These are the activations of a small network on made-up records, seen along a few directions, one row for each record.
Records have a field called U. Each example row is followed by its value.
The word absent means that the record has no U.
The largest differences between rows may come from other fields.
Strong random noise was added to every row along 2 fixed directions; ignore it. To show where, here is one row again and again, with new noise each time:
[-540 -342   22 -240  112 -432   83  234  248 -264 -356   65  -73  277
  305  -99 -317 -139 -200  376]
[  44  -63  142   62   35  147  -92  -79  -26  -19  157  -73   38  493
  378   54 -155  426  146   80]
[-340 -250   65 -134   85 -236   22  136  142 -190 -176   22  -43  341
  315  -44 -264   49  -92  270]
[ 116  -68  177  120   18  202 -128  -27 -186  -87  264  -52  -27  423
  237  103 -159  448   86   -1]

[-191   24  144  -21   35 -120  -19  230 -152 -230  124   21    9 -183
 -103  -14 -191  -22 -142  -89]	u5
[  58  293   39 -146  108  293  133 -337  143  276  211  -78   -7  -93
  257  -34  170  249  122   -3]	u7
[-193  -31  -34 -222 -203   42  102 -343  538  228 -296 -292  194  500
  430 -187   50    9  156  284]	u2
[-77 177  58 159  52  75  41 -84 425 213  80 168  17 134 264 -11 155  35
  13  50]	u9
[-167 -242   70  106   49 -182   71  495 -658 -346   15  199 -247 -280
 -570  252 -261 -107 -621  -51]	u8
[-204  -24   91 -146  -70 -347  -33  171  -91 -404   36  224 -106 -403
 -425   93 -134 -265 -188   11]	u5
[  16  119   89  246 -117  126 -107 -117 -291 -115  240   76  -20 -423
 -356  283  -15  -81   21 -359]	u4
[ -77   42 -209 -101 -105  -68   59  145  241  147  -29 -140  143  -35
  278  -69    2 -168  194  164]	u1
[-533   -3 -110 -300  258 -274    7  111  401   33 -469   26 -108 -218
   17 -109   15 -270  -80  260]	u3
[ 175  202   81   30    9  340   27 -463  389  676   59 -268  547  365
  455   12  287  291  585  -10]	u2
[-182  -31  -26   65 -113 -155  101  284  178   -6 -263  290   34 -408
 -113 -234   94 -291 -229  140]	u9
[ 312  115  318  370  -43  475  -74  -12  121  159  174 -153   26  718
  554  -69    5  464  178  -53]	u9
[-144  -58  -30 -142  -79 -218 -141   85 -152 -137  -12  216 -235 -168
 -285 -134 -139 -173 -252 -108]	absent
[  10 -204 -152 -301   78  -90  178  279 -206 -497   34  210 -231   34
 -380  107  -62 -355 -372 -155]	u7
[  20   46  163  215  -19   75  -31   -9 -239 -238   51 -103 -175  198
    8   76  -66    7  114  -58]	u4
[-219  154 -264 -346  -99 -363  109  179  190   70 -155 -110   -9 -306
 -127  -17  -10 -318 -200   70]	u6
[ -76 -101 -150  -85 -113   91  -71   67 -251  -21   73  132 -328 -187
 -167  221  -65   34   56 -295]	u3
[ 259   57  -87  122   13  299 -170 -131 -110   78  382  -64   89  103
   14  -71  -42   33  210  -54]	absent
[ 108 -277   98  109  -21 -141 -103  259 -393 -229  226   45 -269 -416
 -546  254 -178 -122 -349  -77]	u6
[ 252  197  137    9   18  -50  -97   75 -208   46  243  -28 -149   51
 -193   42   23  110   41 -105]	u6
[ 235 -197   34  124 -206  163 -129 -129  143   34   -5 -116   47  641
  611   32   20  596  134  -19]	u1
[-121   24  -11  -33   49  -52  -38 -193  158  149 -205  108  138   14
  203 -168 -136 -149  126  201]	u4
[-552 -499 -277 -293   65 -632   72  415  510 -263 -461  126 -187    5
  162   44 -182 -562 -310  457]	u1
[-466 -104 -202 -254   24 -517  169  130  159   34 -634  137   79 -262
  -35    2 -193 -487 -301  413]	u8
[ 368  -17  119  248 -107  335  -50 -179 -397  100  455  -66  -67 -318
 -427  -50  299  299   75 -193]	u2
[ 212 -253  124  165  -78  -41  -43   62 -205 -133  263   73  -19  -86
   76  169 -236  220   76 -182]	u5
[ 227   10   64 -176   61  135   42  -81   44  159   -4   99  -31  180
  351  116  103    8  281   -4]	u7
[ -62   94  -90  151  110  -95    4  171 -330 -175  115  -54   -5 -551
 -661  193   58 -223 -555 -336]	u8
[-130  -13 -156 -110   39    5  -40 -134  380  229 -372  -71  -79  143
  261  -81 -113 -116  183  -79]	u3
[ 263  162  117  137  100  197  -85 -277  253  370  133  -75  128  599
  442 -103   61  406  525   34]	absent

Which value of U does each new row have?
[ -94  136 -320  -10 -196  237  319 -253  767  604 -165  -64  492  403
  621  -41  137  183  535  362]	u9
[  19 -110   77 -156  141   -3  200  -45   34  -50   32  146  -34 -449
  -72  -81 -151  -68 -273 -205]	u7
[-214 -250 -151 -262   67   54  246   60    8 -331 -136  -73  -71   78
  200   59  -31   66 -207  216]	u7
[ 183 -280  103  172  -58  119  275   42 -112   -3  183 -273 -189  238
   -7  139  -85  237  162 -100]	u2
[-599 -162  -89 -151  -78 -419  245  445  324 -105 -612  330  -36 -335
    6 -321  -44 -425 -464  306]	u9
[-390 -256 -106 -113  129 -390  106  319   86 -253 -556   69 -353 -153
 -101 -201    8 -254  -95  135]	u3
[ 169 -114  -33  151  111  277 -247   28 -200 -171   33   13 -137 -146
 -173   58  195  278   45 -129]	u3
[ 161 -149    7  150   13  288 -241    1 -172 -124   13   -7 -162 -135
 -107   83  153  119   81  -97]	u3
[ 461  148  -38  104   87  319 -130 -381   84  288  378 -226  119  366
  221  146   34  615  217   16]	u6
[ 226 -194  318  231 -119  274 -163  115  -78  -35  249   -6  -96  522
  340  276 -110  346   81   72]	u1
